These are the activations of a small neural network, seen along a few directions. Each row is one input.
In each table, some parts of the input vary, and every possible input appears once, in random order.
A made-up example of a description, with smaller parts first: one of 2 separate values, together with either a single point or one of 11 places along a line or (one of 6 places along a line, together with one of 8 places around a ring).
Shared parts are said once, and a part with two or three values counts as separate values.
(in the rows, 128 means zero)

Other details of the inputs shift rows strongly along two fixed directions, in all tables alike. That doesn't count.

Rows:
x1: [126 148  70  84 126 189 162 140 209 162 117 102  49 109  60]
x2: [162 102 160 209 136  88 121 151  49 112 131 120 160 148 195]
x3: [198  89 114 150 152 151 163  66 125 104  56 141 140  72  91]
x4: [210 101 130 160 155 171 167  70 104 124  67 143 112 101 100]
x5: [ 56 149 113 102 121 102  83 213 146 136 176 106 127 158 160]
x6: [ 53 151 108 103 112 107  83 209 151 139 169 105 120 156 166]
x7: [138 104 167 172 149  90  92 140  46 101 124 148 182 148 192]
x8: [172 111 114 129 151 160 159  30  93  91  63 130 147  63  93]
x9: [144 119 189 177 116  86 120 119  58  97 153 162 181 157 182]
x10: [ 62 163 144  95  94  83 106 193 162 140 212 112 123 184 151]
x11: [103 150  83  54 140 180 119 119 206 157 111 116  78 122  63]
x12: [152  82 132 160 155 164 152  40 114 121  47 168 148  63  91]
x13: [ 63 161 147  95  90  86 110 196 159 143 212 113 128 177 159]
x14: [184 109 135 133 164 177 134  43 101 122  55 157 141 100  92]
x15: [ 93 140 125 110 115  89 114 229 155 159 187  76 101 163 161]
x16: [107 149  54  50  98 162 161  93 225 160 128 120  80  81  50]
x17: [139 129 181 189 110  90 119 116  58  98 147 160 181 152 185]
x18: [140 127 184 188 117  84 116 121  57  95 159 160 189 156 182]
x19: [131 148  82  71 131 174 153 142 216 170 121  93  46 121  59]
Each input here is: either one of 4 separate values or (one of 3 separate values, together with one of 5 places along a line).

Rows:
x20: [192 125 152 150 126 148 166  48 106 115 101 163 141 120  98]
x21: [178 110 161 172 162 124 114 124  59 119 101 134 148 151 157]
x22: [113 158  95  79 106 178 151 130 205 156 137 125  67 131  74]
x23: [124 118 165 155 117  78 115 106  74  99 147 153 188 132 168]
x24: [193  90  85 137 152 174 181  36 136 115  41 129 119  41  65]
x25: [107 110 165 169 134  76  90 152  65 110 142 141 183 145 194]
x26: [ 94 162 124  98  95 124 135 164 173 144 182 112  98 155 124]
x27: [176  91 145 188 134  77 146 148  75 114 131 104 151 117 171]
x28: [136 151  74  64 136 221 159 106 225 168  86 119  38 110  34]
x29: [ 38 151 126 105  96  70  83 224 148 132 207 106 140 163 184]
x30: [ 47 158 118  84  95  97 109 183 170 133 194 110 126 144 144]
x31: [152 111 130 142 165 145 107  96  88 116  77 139 148 116 129]
x32: [ 66 142 101  80 127 136  99 181 179 145 144 105 104 134 124]
x33: [177 115 152 170 145 144 138  93  88 125 100 151 139 132 126]
Q: What do these inputs look like to the network?
A: one of 2 separate values, together with either a single point or one of 6 places along a line
Q: The inputs of x22 and x29 match in every part but the choice among 2 separate values. If x33 is changed in the same way as x22 into x29, which row does it become?
A: x25
Q: Change only the choice among 2 separate values in x21. List by row number the other rows that result.
A: x31

Rows:
x34: [ 56 121  76 110 114 130 116 174 192 153 130 113  94  99 119]
x35: [175 116 135 165 122 187 167  71 143 148  82 170 104 115  93]
x36: [198 123 102 126 160 168 168  65 123 129  69  99  96  95  76]
x37: [ 60 114 128 148 125  74  77 224 112 118 167 108 161 137 199]
x38: [149 125 198 171 128  78 114  76  16  80 148 168 221 147 184]
x39: [143 117 173 185 103  91 143  74  71  98 136 183 203 118 159]
x40: [145 109 117 129 167 169 124  73 100 115  55 137 136  90 107]
x41: [192  72 168 231 135  59 142 133  27 103 125 122 172 120 200]
x42: [ 96 166 123  93 123 160 121 176 167 156 162 117  86 171 117]
x43: [180 125 136 154 131 195 159  74 139 131  80 165 105 123  91]
x44: [206 107 126 140 156 117 138  99  84 119  89 107 133 123 126]
x45: [124 138  77  62 128 155 160 160 221 160 134  68  60 110  78]
x46: [106 159 124 100 125 138 101 180 155 153 163 121  98 184 126]
x47: [ 90 135 163 137 115  95 103 205 130 144 185 119 123 191 166]
x48: [ 63 129  93  83 136 131 105 173 184 145 126 103  98 111 115]
x49: [ 75 167 151  93 100  67  84 163 116 117 206 130 163 170 170]
x50: [153 137 125 121 107 171 163  29 144 103  99 175 142  95  73]
x51: [153 132 151 118 123 147 154  31 123 107 106 173 154 107  90]
x52: [122 143  64  73 115 161 165 171 212 155 133  83  48  98  70]
x53: [ 70 124 128 124 145  69  55 210 102 125 164  97 164 157 200]
Q: The inputs of x51 and x38 match in every part but one. If x47 is changed in the same way as x51 into x38, which row does it become?
A: x42
Q: What do these inputs look like to the network?
A: one of 4 separate values, together with one of 5 places along a line
Q: Change only the choice among 4 separate values in x34. List by row number the other rows that result.
A: x35, x39, x41
